Each row below holds a small network's activations on one input, seen along a few directions.
In each table, some parts of the input vary, and every possible input appears once, in random order.
Descriptions start from the smaller parts, as in this example, which fits no table here: ring(8) and (point or ring(9) or (values(3) and line(6))).
Shared parts are said once, and a part with two or three values counts as separate values.

Other details of the inputs shift rows strongly along two fixed directions, in all tables alike. That doesn't count.

Rows:
row 1: 8 12 -34 10 -23 55 -25 -21 -31 -16 20 2 -9
row 2: -36 -43 55 -12 17 -36 56 64 45 -7 -44 -10 13
row 3: -17 16 -24 35 -35 64 38 14 -8 -15 9 13 -15
row 4: -5 -11 60 -19 27 -46 7 40 34 -6 2 14 34
row 5: 10 12 6 -8 21 -8 9 10 14 -10 -9 -13 -12
row 6: -18 7 -26 21 -6 31 -3 -13 -27 12 -13 7 -12
row 7: -2 3 -48 19 -27 34 -13 -33 -27 14 8 12 -14
row 8: 22 -2 17 -31 23 -43 -25 -17 7 8 12 2 6
row 9: -18 11 -34 27 -35 63 43 7 -20 -5 2 -14 -1
row 10: -26 -7 -27 31 -18 50 20 4 -11 11 -19 0 -14
row 11: 20 0 -3 -23 7 -38 -43 -29 -9 14 16 13 6
row 12: -39 -38 9 17 -24 28 99 50 39 -23 -37 -16 -14
row 13: 3 -19 53 -36 32 -58 13 34 34 -4 -14 -10 6
row 14: 13 0 9 -10 16 -3 5 9 20 0 0 -13 -9
row 15: -13 10 -27 38 -38 66 33 15 -1 -10 13 13 -11
row 16: 19 4 1 -25 4 -35 -50 -21 -10 17 11 10 0
row 17: -19 -36 34 -5 33 -46 12 28 28 9 -21 3 28
row 18: 12 3 20 -26 16 -36 -31 -2 -9 15 19 -3 38
row 19: -8 8 -45 28 -18 41 -22 -22 -32 21 1 10 -16
row 20: -22 -30 38 -9 36 -47 17 27 20 4 -24 3 24
row 21: 12 -4 -5 -16 9 -36 -48 -29 -9 22 9 17 15
row 22: -4 -18 54 -29 37 -46 -1 38 23 -33 -14 -7 30
row 23: 30 28 22 -1 10 -33 -46 -21 -25 -3 8 8 15
row 24: 2 -7 14 -22 20 -48 -29 -15 -8 12 0 13 14
row 25: 6 15 -34 10 -21 51 -23 -20 -36 -20 20 3 -13
row 26: -52 -31 3 36 -5 34 93 49 27 -17 -51 -12 -2
row 27: 6 -2 -35 24 -14 47 36 1 13 -8 5 -13 -25
row 28: 2 32 -42 14 -23 39 -7 -22 -42 2 16 -4 4
row 29: -1 24 -31 25 -31 41 -19 -29 -16 1 34 -4 -9
row 30: 34 13 20 2 3 -30 -52 -17 -16 7 19 8 17
row 31: -28 -30 -4 24 -1 15 38 23 21 5 -23 -1 8
row 32: 12 7 -30 6 -21 31 -3 -11 -2 6 7 -4 -24
row 33: 31 20 3 -24 28 -28 -43 -20 -7 8 18 -1 -9
row 34: -9 -7 -29 17 -37 42 23 5 5 2 -9 -4 -22
row 35: -7 12 -43 15 -23 34 -8 -38 -35 9 1 12 -16
row 36: 27 6 40 -5 11 -38 -37 -6 -5 4 8 4 23
row 37: 6 9 5 -22 14 -34 -48 -25 -24 19 -1 14 4
row 38: -16 -23 45 -24 33 -64 14 24 24 -3 -29 2 25
row 39: -5 30 -26 22 -27 39 -14 -30 -29 -5 31 -3 -16
row 40: -2 -6 16 -11 10 3 -4 13 -2 -28 0 -3 10
row 41: 7 17 -43 16 -30 42 -13 -18 -32 12 27 -4 6
row 42: -4 6 -44 16 -27 37 -11 -36 -30 14 5 12 -14
row 43: 8 16 -31 6 -12 24 11 -21 -13 -8 2 -2 -23
row 44: -9 8 -31 19 -32 61 42 1 -5 -9 -10 -12 -38
row 45: 15 8 2 -27 11 -39 -37 -35 -17 9 9 13 4
row 46: -3 27 -14 17 -17 35 3 -5 -16 -8 16 20 -3
row 47: 3 20 -45 10 -26 30 -5 -37 -31 -2 3 8 -23
row 48: -25 -20 32 41 -25 39 92 58 30 -31 -37 -21 -1
row 49: 15 18 3 -27 10 -38 -45 -24 -19 8 1 10 -2
row 50: 1 21 31 -16 22 -44 -31 -10 -2 -7 19 -3 18
row 51: -28 -11 4 10 -8 11 39 27 9 -6 -35 -5 -7
row 52: -34 -25 20 13 -13 22 84 63 28 -16 -20 -26 18
row 53: 14 13 6 -29 9 -35 -44 -26 -18 12 5 10 -2
row 54: 15 33 12 -13 17 -28 -44 -14 -17 -1 22 28 18
row 55: -12 -9 -28 16 -33 41 34 -6 -1 -3 -7 -2 -19
row 56: 3 17 -39 7 -31 34 -13 -28 -31 7 6 6 -31
row 57: 0 17 33 -18 21 -42 -31 -12 -2 -3 22 -3 18
row 58: 4 -22 54 -36 30 -54 10 32 39 0 -14 -11 11
row 59: -18 -40 54 -18 23 -38 72 58 58 -20 -29 -18 7
row 60: -20 -30 26 46 -32 41 85 62 43 -24 -31 -21 4
row 61: 22 21 -46 15 -14 45 -15 -23 -13 6 19 -6 -32
row 62: 3 -10 23 -20 18 -28 20 7 19 -8 -7 -6 0
row 63: -17 -13 57 -13 19 -39 14 29 35 -10 5 -15 25
row 64: 31 19 24 -2 6 -31 -47 -19 -24 3 16 8 13
row 65: 22 2 7 -22 14 -19 -59 -13 -15 -10 25 7 17
row 66: -1 -7 -31 18 -26 43 37 -1 7 -7 2 -8 -25
row 67: 18 -5 13 -13 21 -20 -5 14 29 3 2 -11 -1
row 68: -2 -11 15 -13 31 -42 -33 -14 -6 21 -3 14 23
row 69: 11 -22 47 -28 45 -54 18 27 47 -6 -6 -13 16
row 70: -4 -3 6 4 8 18 46 27 26 -14 -17 -19 -18
row 71: 32 24 -4 -21 33 -34 -35 -30 -7 -1 14 1 -1
row 72: 4 -18 10 -16 3 -31 -4 1 20 5 -3 3 10
row 73: -11 -2 -32 25 -13 32 -11 -9 -14 19 -7 7 -8
row 74: -27 -8 9 25 -21 29 43 26 23 -16 5 -19 -2
row 75: 2 6 3 -11 25 -32 -52 -20 -26 24 1 15 7
row 76: -7 -42 46 -9 31 -31 66 61 76 -17 -23 -24 13
row 77: 8 17 -44 16 -32 43 -14 -19 -27 13 26 -4 9
row 78: 11 1 0 -18 9 -34 -54 -20 -15 24 6 14 6
row 79: -28 -5 -30 32 -12 42 31 -6 -15 3 -18 4 -10
row 80: 31 4 -4 -24 13 -34 -42 -29 1 12 21 7 3
row 81: 7 4 20 -22 17 -28 2 10 12 -5 -11 -7 -6
row 82: 23 1 5 -22 12 -18 -61 -14 -10 -8 24 7 20
row 83: 32 15 -2 -22 30 -32 -36 -29 -5 4 23 2 -3
row 84: -4 10 -40 15 -29 40 -19 -28 -31 18 1 9 -20
row 85: 7 26 -34 24 -30 46 -18 -16 -17 3 30 24 -4
row 86: 1 15 1 -10 28 -34 -51 -21 -28 19 -7 15 9
row 87: -8 -15 4 -3 -3 -11 -7 9 10 14 -13 4 5
row 88: -4 -1 -36 23 -36 61 37 7 3 -4 -3 -12 -36
row 89: 13 0 15 -16 30 -25 10 1 19 -8 0 -8 0
row 90: -33 -36 21 7 -19 20 77 53 42 -12 -38 -18 -10
Each input here is: line(6) and (values(5) or (values(2) and line(5))).
- Changing only the line(6) part turns row 67 into row 70. The same change can be made to row 60. Which row results? => row 48
- Changing only the line(6) part turns row 21 into row 35. The same change can be made to row 34. Which row results? => row 53
- Which other rows does row 61 become when the values(2) part takes its other values? List them by row number. => row 27
- Which other rows does row 65 become when the line(6) part takes its other values? List them by row number. => row 1, row 22, row 25, row 40, row 82
- Which other rows does row 65 become when the values(5) part takes its other values? List them by row number. => row 15, row 30, row 41, row 74

Rows:
row 91: -24 -12 -7 16 -5 48 82 30 23 -22 -1 -29 12
row 92: 79 35 7 -39 62 -60 -83 -45 4 5 53 13 8
row 93: -9 -37 -28 3 -11 30 75 24 35 -3 -43 -25 -46
row 94: -31 35 46 25 -28 38 69 40 -20 -66 -41 -12 -23
row 95: 3 -40 97 -53 26 -93 8 57 56 -33 0 -20 44
row 96: -8 -14 10 3 -43 54 53 49 37 -36 -5 -28 -19
row 97: -44 -24 4 57 2 53 56 44 14 -4 -10 -2 20
row 98: 1 49 -75 43 -24 72 -43 -45 -65 26 41 21 2
row 99: -61 -38 -21 19 -23 28 65 19 17 7 -50 6 -8
row 100: 8 -23 78 -56 79 -79 11 59 73 -20 1 -28 36
row 101: 43 11 -8 -77 48 -81 -113 -64 -20 38 12 12 -11
row 102: -9 13 -89 52 -36 49 -52 -68 -69 55 -17 29 -20
row 103: 63 19 -1 -54 47 -96 -99 -74 -4 56 17 15 -28
row 104: -50 15 10 17 3 22 81 19 -24 -34 -81 -6 -49
row 105: 73 23 22 -50 11 -60 -94 -34 -12 2 49 3 8
row 106: 7 39 -54 35 -72 70 -56 -39 -71 21 36 29 -2
row 107: 63 42 -60 19 -58 70 -42 -55 -31 -10 46 12 -47
row 108: 69 34 4 -45 62 -64 -86 -41 -6 8 56 -4 16
row 109: -15 -31 82 2 73 -91 -1 61 47 12 -20 -2 80
row 110: -21 -36 104 -37 21 -90 0 57 50 -16 -9 8 69
row 111: 0 -31 79 -49 77 -96 17 50 62 -26 5 -26 50
row 112: 44 23 -95 9 -27 54 -31 -76 -33 23 6 18 -72
row 113: -36 -42 -27 2 -17 26 72 18 23 -10 -42 -22 -32
row 114: -41 -13 -11 26 -6 43 72 42 20 -25 5 -13 13
row 115: 34 3 -2 -75 42 -96 -101 -76 -40 47 13 20 18
row 116: 21 31 16 -32 54 -70 -98 -47 -24 17 49 29 57
row 117: 25 36 -58 9 -70 69 -38 -60 -63 1 48 5 -13
row 118: -36 44 26 34 20 41 83 34 -14 -63 -35 -17 -18
row 119: 50 62 -75 35 -16 66 -27 -65 -22 16 55 -8 -52
row 120: -32 -24 15 60 -49 44 42 50 12 -3 -29 -1 25
row 121: 12 -6 17 28 -45 40 68 37 52 -18 0 -27 -37
row 122: -38 -34 24 50 -45 52 42 49 9 -9 -17 5 16
row 123: -29 -55 62 -63 57 -121 0 34 37 16 -34 9 36
row 124: -14 19 -90 26 -40 52 -45 -61 -72 52 -5 34 -28
row 125: -37 -22 9 18 -54 41 60 49 14 -29 1 -6 8
row 126: -59 -53 -11 41 -14 34 54 27 6 24 -56 10 -11
- Describe the family of inputs behind these rows. => values(3) and (point or line(11))
- Changing only the values(3) part turns row 96 into row 101. The same change can be made to row 120. Which row results? => row 102
- Which other rows does row 97 become when the values(3) part takes its other values? List them by row number. => row 122, row 126
- Which other rows does row 111 become when the line(11) part takes its other values? List them by row number. => row 91, row 92, row 97, row 98, row 100, row 108, row 109, row 114, row 116, row 119

Rows:
row 127: -22 -34 -6 -7 0 -10 122 27 71 4 -50 -33 -48
row 128: 10 38 -25 -3 -6 -5 -73 -61 -73 13 12 22 3
row 129: -14 17 -31 60 -20 77 45 12 -2 -5 -8 -7 -26
row 130: 21 41 -45 -7 21 9 -69 -55 -48 14 47 10 5
row 131: 1 10 61 -39 54 -72 -21 13 4 -13 -9 1 25
row 132: 63 23 19 -22 5 -38 -74 -20 4 6 40 0 5
row 133: 39 53 -23 -15 -3 3 -65 -56 -49 -14 40 14 -19
row 134: -14 -22 34 31 -1 23 89 70 64 -32 -23 -21 -5
row 135: 19 20 -9 17 10 -14 -62 -37 -37 30 8 21 14
row 136: 4 15 -48 21 -22 70 22 -15 -7 -20 31 -8 -17
row 137: -12 -28 -103 19 -29 83 14 -32 -22 23 -47 1 -81
row 138: -64 -57 19 18 -22 20 85 63 37 1 -30 -2 30
row 139: -12 -14 71 -49 27 -110 -59 0 -11 19 -11 31 50
row 140: -14 -41 28 0 -17 29 87 71 68 -39 -2 -40 5
row 141: -21 18 -80 75 -83 104 -2 -38 -52 29 3 27 -26
row 142: 42 3 72 -66 27 -90 -51 11 16 -20 19 -9 20
row 143: -24 -42 66 -33 56 -81 14 47 37 3 -19 -6 64
- Describe the family of inputs behind these rows. => values(2) or (values(3) and line(5))
- Which other rows does row 143 become when the line(5) part takes its other values? List them by row number. => row 130, row 136, row 138, row 140

Rows:
row 144: -24 -3 -21 19 -23 33 8 -1 -15 12 -10 7 -5
row 145: 12 3 -4 -5 1 -8 -24 -7 -2 8 17 -5 12
row 146: -12 1 -30 27 -18 31 5 -14 -20 10 -3 10 -2
row 147: -12 -5 -24 15 -5 17 20 -6 -6 4 -16 2 -12
row 148: -19 -22 40 -22 21 -53 -18 18 12 13 -13 7 23
row 149: -16 -10 -13 9 -2 14 31 8 3 5 -25 0 -9
row 150: -18 3 3 14 -9 27 26 19 2 -24 -1 2 4
row 151: 17 17 -13 -17 -3 -9 -24 -31 -16 2 19 4 -9
row 152: 21 6 -22 1 -1 10 -42 -21 -14 13 28 3 4
row 153: 3 15 -18 23 -30 33 6 -11 -11 2 11 -1 -11
row 154: 20 -3 18 -31 28 -47 -28 -4 12 8 7 -8 11
row 155: 7 -3 -28 1 -11 29 6 -9 5 -3 10 0 -19
row 156: 7 14 -16 11 -18 22 14 -11 -3 -1 1 -5 -23
row 157: 8 6 -20 1 11 -12 -27 -39 -20 13 0 9 -5
row 158: -2 -17 36 -33 39 -68 -13 13 14 13 -20 7 18
row 159: 18 30 -3 -1 11 -4 -30 -22 -20 -4 8 9 -13
row 160: 23 3 -8 -11 -9 -6 -39 -24 -24 -1 -1 5 -10
row 161: -3 -20 15 12 -2 6 24 31 32 -2 -2 -3 4
row 162: 8 13 7 -3 6 -6 -20 -8 -16 0 14 -3 14
row 163: 15 -18 21 -24 31 -33 -8 13 26 4 1 -10 9
row 164: 21 18 -16 5 -13 3 -37 -24 -13 13 24 8 -1
row 165: 13 7 28 -33 27 -48 -20 -7 1 -6 8 4 10
row 166: 1 5 -16 6 -11 23 21 -2 -2 -4 -1 -17 -15
row 167: 3 7 -21 12 0 -3 -33 -38 -27 15 9 14 8
row 168: -28 -15 -7 4 -9 14 22 9 4 4 -24 -3 -19
row 169: 14 -6 29 -21 20 -42 -4 9 28 4 -3 -3 4
row 170: 6 4 13 -15 1 -23 -16 -7 -2 0 18 4 16
row 171: 18 6 -23 -4 -6 8 -39 -24 -12 7 32 13 3
row 172: 10 22 -11 -3 -8 5 -30 -27 -28 -2 26 11 5
row 173: 11 25 -10 -12 10 -3 -29 -24 -22 -12 14 10 -7
row 174: -14 4 -13 31 -26 53 62 18 7 -17 -16 -12 -30
row 175: 9 9 3 -5 0 -9 -20 -10 -10 6 16 -6 13
row 176: -11 -4 27 13 -3 2 33 29 16 -11 -8 -5 7
row 177: 29 10 -14 -6 5 -1 -33 -25 -2 13 17 8 -15
row 178: -23 -19 63 3 21 -25 49 63 44 -24 -26 -8 22
row 179: -10 14 -13 23 -10 42 10 6 -14 -14 2 -5 -1
row 180: -22 -12 -8 18 -11 19 27 14 -1 7 -17 4 6
row 181: -11 -37 45 -4 -4 -17 28 46 28 -16 -29 -8 20
row 182: -21 4 -19 29 -14 60 56 24 2 -26 -19 -19 -23
row 183: -44 -33 7 25 -17 28 75 53 25 -5 -38 -6 4
row 184: 20 13 -19 -17 -2 -6 -28 -29 -8 5 19 5 -8
row 185: -14 -33 68 -46 53 -93 -4 34 37 10 -30 1 28
row 186: -3 -4 -10 4 -18 16 10 5 7 -5 11 -1 3
row 187: -7 2 -2 7 -1 19 33 13 2 -13 -9 -17 -11
- Changing only one part turns row 168 into row 148. The same change can be made to row 166. Which row results? => row 175
- Describe the family of inputs behind these rows. => values(2) and (point or line(6) or (values(3) and line(5)))
- Which other rows does row 171 become when the line(5) part takes its other values? List them by row number. => row 150, row 170, row 172, row 186
- Which other rows does row 173 become when the values(3) part takes its other values? List them by row number. => row 159, row 182
- Which other rows does row 148 become when the line(6) part takes its other values? List them by row number. => row 144, row 146, row 167, row 180, row 183
